Each row below holds a small network's activations on one input, seen along a few directions.
Each table varies a few parts of the input and shows all the possible inputs, shuffled.
Descriptions start from the smaller parts, as in this example, which fits no table here: one of 2 separate values, together with either a single point or one of 9 places around a ring or (one of 4 places along a line, together with one of 5 places around a ring).
Shared parts are said once, and a part with two or three values counts as separate values.

Other details of the inputs vary at random and push rows far along two fixed directions, the same in every table; ignore that.

A family of inputs:
R1: [-13   4  -9 -15 -56   8 -22  54  -6 -57 -14]
R2: [-24  -5 -17 -15 -50   7 -17  71   4 -36  -2]
R3: [-17  -3 -29 -33 -45  23  -2  65  15 -49 -29]
R4: [-16  -6 -22 -30 -44  15 -17  69   9 -40   5]
R5: [ 31 -66  50  26  59  25  31 -22 -14   0  22]
R6: [ -4  75   2   6   3 -31 -26 -87  30  66   1]
R7: [ 29 -61  24  38  67 -15  25 -19 -60  -8  17]
R8: [-14  67  -7   7   8 -32 -21 -70  42  87  13]
R9: [-25  -2 -27 -16 -53  17  -3  66  10 -46 -34]
R10: [ 24 -66  55  41  51  17  31 -20 -20   4  14]
R11: [-20  87 -57 -33   5 -64  -8 -80  32  63   3]
R12: [ 43 -43  27  27  70   4  32 -11 -67   2  22]
R13: [ -8   2 -17 -24 -57  17   2  69   7 -30 -19]
R14: [-16  76 -18 -19 -17 -32 -31 -66  44  36  -1]
R15: [ 29 -58  46  40  60  39  27 -20 -27   9   2]
Description of these inputs: one of 3 separate values, together with either a single point or one of 4 places along a line.
- Which other rows does R15 become when the choice among 3 separate values takes its other values? List them by row number. => R3, R9

A family of inputs:
R16: [ 13 -22  23  20  30 -12  -6 -29 -15  14  19]
R17: [  3   1  10   2  26 -10 -10 -41  -5  30  23]
R18: [ -4  21 -12  -1  -8   7 -11  18  -3   4  -8]
R19: [  5 -41   3 -13   7  17   6  22 -22 -38   5]
R20: [-40  39 -32 -26 -80  11 -22  39  59   2 -30]
R21: [ 27 -12  25  20  39   8  20 -37 -10  32   5]
R22: [  9   2   3   9  16 -17  13 -25  11  32   6]
R23: [  2 -35  -1 -13   8  13   9  19 -18 -25  -1]
R24: [-21 -24  -1  -7 -49  49  -7  86  24 -46 -18]
R25: [ 15 -53  18   9  20   9   9  12 -26 -36   4]
R26: [ -9 -31  19  -8 -44  38 -15  45  16 -41  -9]
R27: [ -2 -14   6   5 -17  10  -8  43 -23 -40   5]
R28: [-11  30  -4  10  10 -20  -2 -44  13  13  -2]
R29: [-10  -6 -12   5  -8   6  10  27  -7 -25 -14]
R30: [-24  35 -36 -33 -25 -10 -14   9  22 -15  -6]
R31: [ -7  18  -6   4  25  -8  -5 -26   7  39  15]
R32: [ 12 -44  23  15   0  14   1  31 -40 -35   9]
R33: [  3  -6   6  12  29 -21   6 -44   4  22  -1]
R34: [  8 -25   0  -1  -5  11  13  51  -7 -29   1]
R35: [-10  22  -7   7   4 -23   4 -43  10  23 -10]
R36: [  3  -2   5  19  25 -18  -2 -31  -1  38   9]
R37: [ 13   6  19  14  26   4 -12 -27 -14  11  10]
R38: [  1   1  16  32  33  -6   6 -29  -9  30  11]
R39: [  1  25  -5   6   6  -6  -9 -25   1  36  -6]
R40: [ 10 -27  13  12   2  17  22  39 -18 -26   2]
R41: [-29  52 -42 -36 -43 -24 -25   6  24  20  -5]
R42: [ 10   3  -3 -17 -26  10   3  30  -6 -18 -14]
R43: [ -7  15  -6 -11   2  -5 -18  -2   2   4  17]
R44: [ -2  21 -11   4  14   2   2 -20   8  13 -15]
R45: [-13  30 -29 -36 -37 -11  -3  18  20   1  -3]
R46: [  4  10   0   1  26  -3  13 -23  12  31  15]
R47: [-13  26 -24   0   2 -28   0 -35  25  31 -10]
R48: [ 14 -54  19  10   8   9   1  38 -35 -28   8]
R49: [-10   3  28  12  -1   7  -8 -42  39  38  -5]
R50: [ 11  33   3  -5  -1 -11  -3 -39  12  26  -1]
R51: [ -7  44 -28 -19 -33   2  -3  23  20   1 -17]
R52: [-56  94 -43 -40 -94  -9 -47  14  88   3 -25]
R53: [ 14 -25   7  -6 -11   1   5  29  -9 -29   7]
R54: [-14  11 -14  -6 -37  -9 -10  28  -7 -12  -9]
R55: [ -8  14 -11   9  20 -19   4 -27  17  21  -5]
R56: [-12  45 -17 -11 -34 -17  -5   3  21  -3  -2]
R57: [ 10 -17  21  32  49  -7   4 -29 -10  30  18]
R58: [  7 -20  17  31  40  -4  22 -43 -12  22   1]
R59: [ 19 -44  21  -6  15  26  12  36 -23 -40  22]
R60: [ -1  33  -3   0   1 -13 -15 -35   3  35  -6]
R61: [ 16 -17  22  25  26  -1  25 -25 -10  22   8]
R62: [  1  15  -9  -9  -6  -1  -7 -18   1  -5 -15]
R63: [  6 -24  -8  -7  -9  24   8  39 -21 -35 -22]
R64: [  8   7  13   9   1 -11   9 -25   0  10   8]
R65: [ 17 -16  29  21  24  -5  21 -28 -12  17   9]
R66: [ -8 -15 -16 -11   7  14   8  26  -5 -20  -2]
R67: [  4 -27   5   3  11   3   1  17 -12 -37   2]
R68: [ 11 -16   6  -1   8  20  -1  15 -19 -38  -9]
R69: [ 21 -41  23   5   3  27  -6  33 -43 -37   3]
R70: [ 12 -28   7  -6 -10   1  10  34 -10 -23   1]
R71: [ -3   8 -17 -32 -30   0  -3  27   8 -18   5]
R72: [ -9   6 -15 -10  -1  -2  -6   4   0  19   7]
R73: [ 12 -11   7   2  27   2  18 -23   0  28  15]
R74: [ -5  12 -22 -19 -27   5  -5  18  -1 -22 -26]
R75: [ -5  -4 -11  -5  20  -2  10 -24   4  18   1]
R76: [-19  37 -26 -15 -33 -22 -28  18  17  -7   0]
R77: [  9 -47  17  20   4  18  11  41 -39 -25   3]
R78: [ 21   8  22   8  24   6   4 -29  -3   9   8]
R79: [ 14  -2  19  11  26 -11   5 -25   5   9  17]
R80: [ -8  23  -5   7   3 -22   0 -47   9  17  -4]
- The inputs of R33 and R67 match in every part but one. If R45 is changed in the same way as R33 into R67, which row does it become? => R59
- What is each input in this table made of? => one of 5 places along a line, together with either a single point or (one of 3 separate values, together with one of 4 places along a line)
- Which other rows does R20 become when the place on the line of 5 takes its other values? List them by row number. => R24, R26, R49, R52
- Which other rows does R56 become when the place on the line of 4 takes its other values? List them by row number. => R59, R78, R79
- Which other rows does R51 become when the choice among 3 separate values takes its other values? List them by row number. => R18, R44
